A small network was shown many inputs. Here are its activations along a few directions, one row for each input.
In each table, some parts of the input vary, and every possible input appears once, in random order.
A made-up example of a description, with smaller parts first: line(6) and (point or (values(2) and ring(5)) or line(11)).
Shared parts are said once, and a part with two or three values counts as separate values.
In the rows, zero is written as 128.

Other details of the inputs vary at random and push rows far along three fixed directions, the same in every table; ignore that.

Table:
r1: [ 72 128  86 100  91 183 142 138  97  93 139 160]
r2: [151 146 126 126 135  88 143 140 142 133 128 108]
r3: [146 141 136 139 138 100 139 124 140 126 144 113]
r4: [149 137 127 131 130 101 135 123 143 136 139 108]
r5: [134 101 138 117 104 125 126 101 124 123 120 130]
r6: [146 154 154 155 177 121 113 154 161 142 138 106]
r7: [144 186 109 149 167 186 135 220 144 145 142 136]
r8: [157 120 124 125 112 116 129 109  89 143 132 149]
r9: [153 152 133 127 135  94 141 141 146 135 136 106]
r10: [137 110 125 117 109 107 135 108 125 122 120 127]
r11: [149 150 136 138 139  93 141 135 142 125 145 111]
r12: [147 150 126 124 139  93 127 116 141 138 133 115]
r13: [149 134 122 127 132  97 140 122 142 131 131 114]
r14: [145 140 132 138 140  91 140 134 138 123 134 115]
r15: [130  96 126 124 111 121 127 100 121 127 116 127]
r16: [125 103 141 123 115 124 123  92 116 119 132 135]
r17: [130 102 135 117 112 124 118  95 122 131 128 128]
r18: [132 104 138 114 113 126 120  94 125 128 126 131]
r19: [116  98 160 144 145 153  90 109 127 132 102 137]
r20: [124  94 132 135 116 120 129  99 114 119 121 131]
r21: [141 134 132 141 133 101 138 121 134 127 145 113]
r22: [157  95 126 129 106 130 136 113  92 137 124 150]
r23: [131 135 161 142 159 126 105 138 138 134 111 123]
r24: [123 108 131 121 115 113 117  97 119 139 118 131]
r25: [113 148  78 109  94 113 165 132 118 122 154 126]
r26: [106 138  66  98  80 181 158 148  72 116 154 172]
r27: [ 93 139 136 130 149 195 111 174 134 118 116 141]
r28: [124 111 140 127 123 115 117  92 115 123 122 136]
r29: [123 112 139 123 117 113 118  96 111 120 121 138]
r30: [148 159 130 121 139  84 131 130 138 138 130 111]
r31: [ 95  92 129 132 125 190 108 140 130 129  94 144]
r32: [119 192 107 145 165 116 138 178 150 138 147 115]
r33: [ 92 173  65 106 116 152 145 157 121 117 144 136]
r34: [ 86  58 178 159 153 232  72 141 135 131  67 153]
r35: [124 100 133 117 107 120 123  97 119 136 127 130]
r36: [148 147 128 142 148  90 143 134 144 126 140 111]
r37: [126 132 179 176 194 181  89 182 176 149 103 116]
r38: [136 115 133 111 109 112 126 101 124 126 131 128]
r39: [134 115 136 108 108 110 129 105 118 127 128 126]
r40: [122 105 162 145 145 143 104 123 135 138 119 127]
r41: [133 101 133 118 106 126 128  94 124 124 124 130]
r42: [ 87 163  80 111 107 159 162 169 112 100 147 139]
r43: [143 139 152 149 161 114 125 155 149 131 118 112]
r44: [ 94 175  71 101 114 151 146 160 122 112 140 140]
Description of these inputs: line(4) and (point or (values(2) and line(5))).
The inputs of r33 and r17 match in every part but the line(4) part. If r28 is changed in the same way as r33 into r17, which row does it become? -> r16
A walk changes only the line(4) part. It starts at r24 and steps to r35. List the rest of the walk in order. -> r25, r31
Which other rows agree with r9 in the line(4) part? List them by row number. -> r3, r4, r5, r7, r11, r21, r25, r37, r41, r42
Change only the line(5) part in r16. List by row number the other rows that result. -> r1, r6, r27, r40
Change only the values(2) part in r15. List by row number the other rows that result. -> r20

Table:
r45: [ 88 148  89 135 134 171 144 175 136 113 124 128]
r46: [108  98 134 104 117 195 106 130 134 127  91 146]
r47: [174  71 188 138 140  95  84  68 140 163  87 111]
r48: [ 75 120  95 129 114 191 134 153 125 102 127 138]
r49: [159 178 108 125 141  76 145 139 153 152 149  96]
r50: [154  99 176 140 157 112  86  96 136 160  99 124]
r51: [126 120  88  84  75 117 149 113 110 120 122 139]
r52: [167 170 146 125 139  57 133 105 136 140 165 107]
r53: [125 193 126 131 170 152 111 185 149 133 143 122]
r54: [156  93 195 135 147 115  78  86 121 149  93 131]
r55: [142 157 111 109 112  78 137 115 104 131 138 133]
r56: [152 176 109 123 145  75 136 133 141 143 165 110]
r57: [148 147 137 148 140  55 150 106 143 129 169 103]
r58: [110 123 131 131 140 165 133 162 150 115 114 122]
r59: [120 151  90 128 116  93 169 133 129 117 151 110]
r60: [ 92  93 106 117  87 118 147  85  88 104 138 146]
r61: [155 171 160 140 185 157 103 187 201 152 124 101]
r62: [122 159  92 106 107 100 150 111 119 129 168 131]
r63: [120 154  98 132 114  95 166 129 137 116 166 106]
r64: [109  82 116  98  69 137 127  62 100 124 129 142]
r65: [208  49 220 194 159 179  97 152 101 174 105 151]
r66: [ 73 114  91 129 107 188 135 155 117 107 107 148]
r67: [ 96  62 146 125 106 190 110 126 124 108  77 150]
r68: [141 152 123 145 146  71 147 127 140 124 161 107]
r69: [102  89 109 118  90 107 145  80  86 107 129 145]
r70: [182 152 128 110 131  54 145 120 150 146 135  97]
r71: [107 114 131 122  93 109 146  83  95  98 153 139]
r72: [144 161 158 136 168 126 103 145 142 146 122 122]
r73: [156  77 174 136 132 116  85  87 137 160  80 125]
r74: [114 166 144 154 177 148 122 177 146 120 128 123]
r75: [ 92 155 124 139 147 170 127 166 127 102 139 136]
r76: [ 78 116 107 115 104 197 145 152 132  96 129 140]
r77: [120 142 118 110 137 179 115 165 156 126 118 128]
r78: [132 149 147 141 176 149  97 156 155 156 117 125]
r79: [ 80  82 128 138 117 179 110 124 106 114  96 161]
r80: [195 115  87 121  79 151 164 122  51 146 156 183]
r81: [115 185 126 151 176 142 131 191 145 118 133 121]
r82: [116  90 114 106  77 113 154  91 109  96 136 127]
r83: [158  78 181 138 138 123  80  81 144 154  99 114]
r84: [116 149 105 126 111  92 157 125 101 103 143 137]
r85: [148 125 122 118 112  71 127  91 112 146 128 131]
r86: [103 152 101 126 140 169 148 189 150 108 121 123]
The inputs of r49 and r59 match in every part but one. If r80 is changed in the same way as r49 into r59, which row does it become? -> r65
The inputs of r83 and r48 match in every part but one. If r72 is changed in the same way as r83 into r48, which row does it become? -> r74
Describe the family of inputs behind these rows. -> values(2) and (point or (line(4) and line(5)))
A walk changes only the line(4) part. It starts at r76 and steps to r63. List the rest of the walk in order. -> r57, r71
A walk changes only the line(5) part. It starts at r67 and steps to r86. List the rest of the walk in order. -> r58, r82, r76
A walk changes only the line(5) part. It starts at r61 and steps to r77. List the rest of the walk in order. -> r46, r70, r51
